A small network was shown many inputs. Here are its activations along a few directions, one row for each input.
In each table, some parts of the input vary, and every possible input appears once, in random order.
Descriptions start from the smaller parts, as in this example, which fits no table here: one of 4 places along a line, together with either a single point or one of 11 places around a ring or (one of 3 separate values, together with one of 5 places around a ring).
Shared parts are said once, and a part with two or three values counts as separate values.
(in the rows, 128 means zero)

Other details of the inputs vary at random and push rows far along two fixed directions, the same in every table; ignore that.

Table:
R1: [114 170 197 211 116 105 106 179 131 172 127 144]
R2: [175 117 172 191 116  99 148 144 134 123 155  88]
R3: [169 138 184 206 121 116  82 142 152 140 157 132]
R4: [146  99  96  91 131 102 228 112 115  97 128  75]
R5: [185 115 155 160 106  85 167 130 151 131 148 107]
R6: [167 115 156 189 129  97 158 135 134 131 147  92]
R7: [138  97 102  79 106 120 183  95 118 133 109  90]
R8: [ 82 133  81  99 170 181  54 106 110  98 126 159]
R9: [160 117 184 199 102 120  85 124 141 184 146 140]
R10: [152  97  95  88 113 109 209 118 110  89 139  86]
R11: [126 134 172 177  92  75 178 177 128 171 133 110]
R12: [104 135  99  96 135 159  64  89 138 152 119 175]
R13: [131  89  90  85 128 130 201 117  89  92 136  86]
R14: [121 116 112  57 134 143 163 104 106 118 116 108]
R15: [167 119 183 198 101 118  84 134 142 168 156 147]
R16: [ 90 136  86  96 164 179  47 111 115  91 127 164]
R17: [165 139 185 199 122 108  90 125 159 181 136 137]
R18: [111 138  95  89 135 157  69  98 139 134 128 181]
R19: [ 97 137  87 100 168 167  90 108 116  97 125 140]
R20: [176  91 172 174  85 100 164 123 123 164 133  79]
R21: [171 117 175 206 104 118  79 141 140 145 164 143]
R22: [ 93 147  95  84 160 179  61  89 128 123  98 152]
R23: [127 116 108  48 133 140 172 113 106 101 123 110]
R24: [166 143 192 198 119 116  87 136 153 161 151 135]
R25: [118 141 187 224 111 120  98 186 142 137 141 137]
R26: [113 133 123  87 111  82 240 164 110 139 108  89]
R27: [139 137 166 191 112  98 168 186 142 134 130 103]
R28: [123 145 105  81 152 146 107 107 137 122 117 157]
R29: [ 78 142  86  79 161 193  29  86 121 124  98 169]
R30: [ 54 166 119 100 146 152  96 150 105 128 103 171]
R31: [106 126  88 131 147 154  77 105 125 116 136 156]
R32: [112 127 123  99 120 118 226 169 112  89 115  84]
R33: [101 144 119 149 131 128 121 165 148 126 119 142]
R34: [158 101  97  66 107 109 214 115 115  92 139  94]
R35: [114 138 104 102 151 154  84  94 137 134  98 144]
R36: [160 111 101  56 130 107 230 120 116  84 125  83]
R37: [154 107  99  77 135 107 224 122 113  82 126  75]
R38: [154 109 102  49 118 103 224 106 128 114 121  98]
R39: [115 130 105 115 140 146  73  87 148 149 101 153]
R40: [178 111 150 177 113  87 164 131 146 126 147  99]
R41: [ 88 142 113 147 127 140 101 162 142 121 125 156]
R42: [166 125 185 205 114 117  76 145 142 139 161 131]
R43: [147 107 109  61 119 105 212  99 128 135 113  95]
R44: [120 170 187 210 120  96 105 182 136 182 124 145]
R45: [ 71 142 108 132 136 160  88 161 126 109 119 169]
R46: [ 96 128  79 103 154 178  48 108 114  97 131 176]
R47: [ 58 157 116 111 137 145  96 152 108 141 108 176]
R48: [ 94 153  99  69 163 175  75  93 127 126 108 162]
Description of these inputs: one of 6 places around a ring, together with either one of 2 separate values or one of 6 places along a line.
Changing only the place on the ring of 6 turns R12 into R48. The same change can be made to R41. Which row results?
> R32
Start at R1 and move only the place on the ring of 6, one step at a time. The first step leads to R30. Which rows follow, in order?
> R47, R11, R26, R44
Change only the choice among 2 separate values in R47. List by row number the other rows that result.
> R45
Which other rows agree with R16 in the place on the ring of 6? List them by row number.
> R8, R14, R23, R25, R29, R30, R42
Start at R19 and move only the place on the line of 6, one step at a time. The first step leads to R2. Which rows follow, in order?
> R3, R24, R48, R22

Table:
R49: [131 121  90  46 139 133 170  96 121 107 111 111]
R50: [130 136 165 172 102  97 146 165 130 156 135 130]
R51: [ 87 133  85  51 142 141 192 148 102  77 109 114]
R52: [ 74 160 114 134 154 154  70 144 125 127 112 168]
R53: [126 135 128 170 144 157  16 107 149 141 143 180]
R54: [127 127 151 140 103  99 187 162 126 145 124 106]
R55: [124 138 101 123 151 154  55 101 148 122 128 171]
R56: [174 125 182 199 113 108 102 122 150 166 147 123]
R57: [ 88 158 123 140 148 148  85 153 125 120 121 158]
R58: [ 76 149 102  97 143 147 118 140 119 124 104 150]
R59: [129  99  79  59 131 146 162  96 106  89 128 106]
R60: [175 102 166 165 104 107 147 118 127 147 141  92]
R61: [177 100 139 135 110  99 190 118 130 122 146  86]
R62: [174 108 167 162 109 103 152 121 132 150 143  96]
What is each input in this table made of?
> either one of 6 places along a line or (one of 2 separate values, together with one of 4 places along a line)
Change only the place on the line of 4 in R60. List by row number the other rows that result.
> R49, R56, R62

Table:
R63: [122 141 112 127 153 154  68 106 137 124 124 155]
R64: [119 139 114 121 148 152  67 110 136 128 128 162]
R65: [147 115 134 125 112 112 172 122 127 136 126 100]
R66: [152 105 141 138 106 109 169 129 125 130 136  98]
R67: [128 130 143 130 117 115 159 146 118 135 120 113]
R68: [118 147 167 192 128 134  71 148 139 162 129 157]
R69: [132 128 152 139 118 113 173 150 126 129 128 106]
R70: [120 126 102  76 139 138 137 107 121 118 121 129]
R71: [140 125 143 147 110  99 183 155 126 121 137  99]
R72: [121 126  96  82 140 142 140 112 129 114 115 128]
R73: [154 111 133 123 115 108 175 128 132 126 132 100]
R74: [118 120 100  83 137 142 135 106 113 110 121 125]
R75: [167 120 176 204 115 112  95 132 139 148 155 127]
R76: [157 114 135 120 122 107 172 123 128 125 132  97]
R77: [121 126 103  75 138 139 137 108 119 117 125 131]
R78: [ 97 138  99  87 141 131 151 132 118 116 113 140]
R79: [143 132 151 160 126 120  98 121 144 151 136 135]
R80: [146 124 157 185 115 120 101 130 144 153 136 127]
R81: [131 131 142 126 114 105 171 148 124 131 120 112]
R82: [121 119  98  86 143 141 134 106 118 104 120 123]
R83: [158 118 133 120 125 109 173 121 129 127 130  94]
R84: [156 107 138 139 113 109 175 128 129 125 132  92]
R85: [156 104 139 138 111 107 173 129 128 122 135  94]
R86: [135 142 184 218 116 118  75 160 146 157 143 138]
R87: [ 99 139 100  84 136 131 149 134 119 116 111 140]
R88: [138 122 149 148 110 103 173 156 123 126 134  95]
R89: [ 97 151 133 149 144 155  72 140 135 130 127 161]
R90: [118 124 101  80 136 141 137 104 115 117 121 127]
R91: [123 118  99  85 141 143 134 107 115 102 123 125]
R92: [151 119 134 115 122 110 173 118 128 133 127  96]
R93: [148 128 157 181 124 120  96 122 139 151 137 126]
R94: [ 97 137 111  83 140 143 150 132 116 117 108 134]
R95: [ 99 136  98  86 135 133 147 134 111 118 111 137]
R96: [ 92 157 126 128 144 151  66 134 134 136 112 174]
R97: [159 103 141 141 108 107 173 130 126 122 139  95]
R98: [154 126 159 181 116 117  98 134 149 150 143 137]
R99: [128 138 166 212 123 115  85 156 139 161 143 145]
R100: [130 146 165 204 124 112  92 155 148 153 142 150]
R101: [115 124  99  78 134 138 140 111 127 119 116 131]
R102: [ 89 147 123 133 147 161  69 136 126 135 118 163]
R103: [ 98 157 131 139 142 149  67 139 138 133 118 168]
R104: [138 123 141 149 117 100 185 153 125 121 141 100]
R105: [149 111 138 127 107 110 170 125 125 134 133 103]
R106: [124 123  94  86 140 145 138 111 126 106 117 126]
R107: [122 123  97  87 146 142 135 105 119 106 118 121]
R108: [106 137 109 116 137 157  66 110 131 134 127 169]
R109: [127 126 134 136 120 107 172 147 117 136 127 115]
R110: [ 97 132  96  89 136 137 144 136 110 113 115 131]
R111: [160 108 149 142 110 106 167 126 118 130 143  95]
R112: [123 120  94  85 138 143 137 112 125 103 120 128]
R113: [164 102 147 146 104 104 175 133 124 124 145  94]
R114: [117 121  99  84 139 140 135 105 116 111 118 123]
R115: [169 105 144 140 106 105 178 132 127 121 146  95]
R116: [136 130 144 133 113 103 175 152 127 125 126 105]
R117: [127 137 118 130 147 154  63 111 132 122 136 163]
R118: [105 132 106 119 140 155  73 111 133 127 120 158]
R119: [142 134 151 166 126 124  95 117 139 153 133 132]
R120: [ 90 150 122 132 143 157  61 137 127 134 116 165]
R121: [133 139 185 219 119 121  84 160 144 158 146 136]
R122: [118 123 100  76 131 140 139 112 123 118 123 135]
R123: [101 155 129 150 138 145  67 142 138 128 126 163]
R124: [146 112 135 125 110 110 170 124 126 134 129 102]
R125: [117 126 101  80 138 139 137 103 117 118 118 125]
R126: [155 120 169 198 106 115  96 135 141 155 149 132]
R127: [ 89 155 116 128 143 153  60 134 128 137 112 175]
R128: [164 106 138 135 110 108 176 130 128 119 139  97]
R129: [138 121 145 152 111 100 176 156 123 126 137  98]
R130: [100 139 105  86 138 143 144 135 117 103 116 127]
R131: [160 125 166 189 112 114  99 137 149 153 150 136]
R132: [145 127 156 170 115 119 101 130 147 154 139 138]
R133: [127 125 100  77 142 141 136 110 119 110 127 130]
R134: [108 140 110 112 145 158  64 104 126 132 128 166]
R135: [ 98 133 101  85 134 139 141 136 110 113 111 127]
R136: [ 95 131  95  94 144 138 147 135 114 105 123 130]
R137: [135 129 140 136 113  99 180 152 128 125 130 108]
R138: [122 138 113 128 151 152  67 108 136 121 127 157]
R139: [124 137 116 129 148 154  65 109 134 121 131 161]
R140: [116 127  99  79 136 140 141 110 128 121 114 129]
Changing only one part turns R112 into R118. The same change can be made to R128. Which row results?
> R66
Changing only one part turns R115 into R122. The same change can be made to R71. Which row results?
> R87
What is each input in this table made of?
> one of 6 places around a ring, together with either one of 5 places along a line or (one of 2 separate values, together with one of 4 places along a line)
Change only the place on the ring of 6 in R82. List by row number the other rows that result.
> R76, R79, R114, R125, R138
Change only the choice among 2 separate values in R93. List by row number the other rows that result.
> R80
Which other rows agree with R131 in the place on the ring of 6? List them by row number.
> R64, R69, R72, R73, R76, R83, R98, R100, R103, R116, R133, R137
Change only the place on the line of 5 in R127. List by row number the other rows that result.
> R67, R68, R95, R109

Table:
R141: [108 116 154 136 115 127 170 153 113 127 122  96]
R142: [166 128 169 197 136 117  80 119 135 144 133 120]
R143: [142 131 135 134 141 115 168 158 116 102 149 116]
R144: [176 114 146 131 115 120 156 121 119 115 137  97]
R145: [118 137 103  98 167 149  95  83 136 117 106 141]
R146: [177 103 152 121 108 118 152 128 124 111 140 107]
R147: [125 143 120 141 142 164  40  91 162 146 133 184]
R148: [128 125 155 132 123 124 172 164 117 134 118 102]
R149: [113 110 118 125 102 114 197 150 113 113 114  90]
R150: [ 88 178 109 142 159 155  29 142 161 125 124 191]
R151: [169 103 162 178  98 120  84 123 157 162 155 149]
R152: [ 78 148  97 102 158 179  84 147 130 108 102 158]
R153: [128 132 148 214 109 114  99 157 140 137 147 142]
R154: [ 77 164  97  52 146 149 116 116 109 136 105 165]
R155: [121 128 103 104 144 153  88  97 113 110 125 127]
R156: [125 110 110  99 103 100 220 148 116 118  99  90]
R157: [124 138 168 193 103 108 100 155 132 177 119 147]
R158: [133 110  96  97 113  96 220 146 116 104 117 100]
R159: [127 156 182 182 116 112  99 162 150 169 125 135]
R160: [110 113  80  86 152 146 106  89 113 120 121 121]
R161: [118 115  68  61 149 156 130  85 121 122 118 135]
R162: [131 135 166 209 131 119  99 156 132 126 166 139]
R163: [158  88 114 108 129 104 198 102 124 138 128  78]
R164: [163  86 127 103  94 112 173 120 120 120 148  94]
R165: [135 144 189 186 128 125 100 160 125 165 139 141]
R166: [117 115  76  67 133 158 114  94 113 111 130 131]
R167: [173 115 142 116 112 112 183 108 134 117 134  95]
R168: [ 79 162 123 132 141 155  39 124 115 167 117 201]
R169: [174 119 144 139 124 116 153 118 117 120 131  93]
R170: [117 135 190 193 120 126  98 150 121 160 144 133]
R171: [ 81 157  56  41 173 145 113 116 126  91 113 177]
R172: [ 82 168  73  62 178 153  87 125 129  91 123 179]
R173: [112 111 132 115 100 109 201 146  98 130 116  92]
R174: [167  90 115  96 106 113 201 108 124 129 139  89]
R175: [ 77 134  36  25 168 149 137 113 102  82 109 172]
R176: [159 102 126 114 135 104 197  96 139 134 123  84]
R177: [153 105 140 142 127 108 146 111 114 121 131  79]
R178: [127 131 125 103 110  97 205 149 137 124 102  92]
R179: [126 155 176 183 108 106 101 155 149 177 120 142]
R180: [163  96 147 120 103 117 149 123 121 112 146  97]
R181: [ 61 136  93 100 148 179  99 136 122  97 105 145]
R182: [ 94 162 116 162 159 171  34 152 144 119 131 186]
R183: [129 156 130 156 154 158  30  93 153 140 123 175]
R184: [160 101 120 121 112 110 176 110 113 130 141  79]
R185: [165 131 160 192 125 120  96 106 163 166 142 136]
R186: [ 71 135  49  52 162 158 122 116  97  78 125 167]
R187: [124 134 161 215 119 129 100 162 142 127 152 131]
R188: [132 160 189 177 120 110 100 153 138 174 138 142]
R189: [135 132 111 101 119  92 205 147 138 110 119 102]
R190: [174 105 148 106 104 110 178 115 138 112 137 105]
R191: [ 66 139  91  62 141 157 123 116  85 124 113 154]
R192: [169 116 170 177 102 120  90 117 169 155 152 152]
R193: [162 121 168 191 112 125  76 122 135 141 153 121]
R194: [128 136 138 118 116 106 186 159 141 124 113  92]
Changing only one part turns R175 into R162. The same change can be made to R174. Which row results?
> R193
Changing only one part turns R148 into R173. The same change can be made to R169. Which row results?
> R184
What is each input in this table made of?
> one of 6 places around a ring, together with either one of 4 places along a line or one of 5 places along a line
Change only the place on the line of 4 in R163. List by row number the other rows that result.
> R151, R161, R174
Which other rows agree with R178 in the place on the ring of 6? List them by row number.
> R147, R154, R171, R176, R179, R185, R189, R192
Which other rows agree with R172 in the place on the ring of 6? List them by row number.
> R145, R150, R159, R167, R183, R188, R190, R194
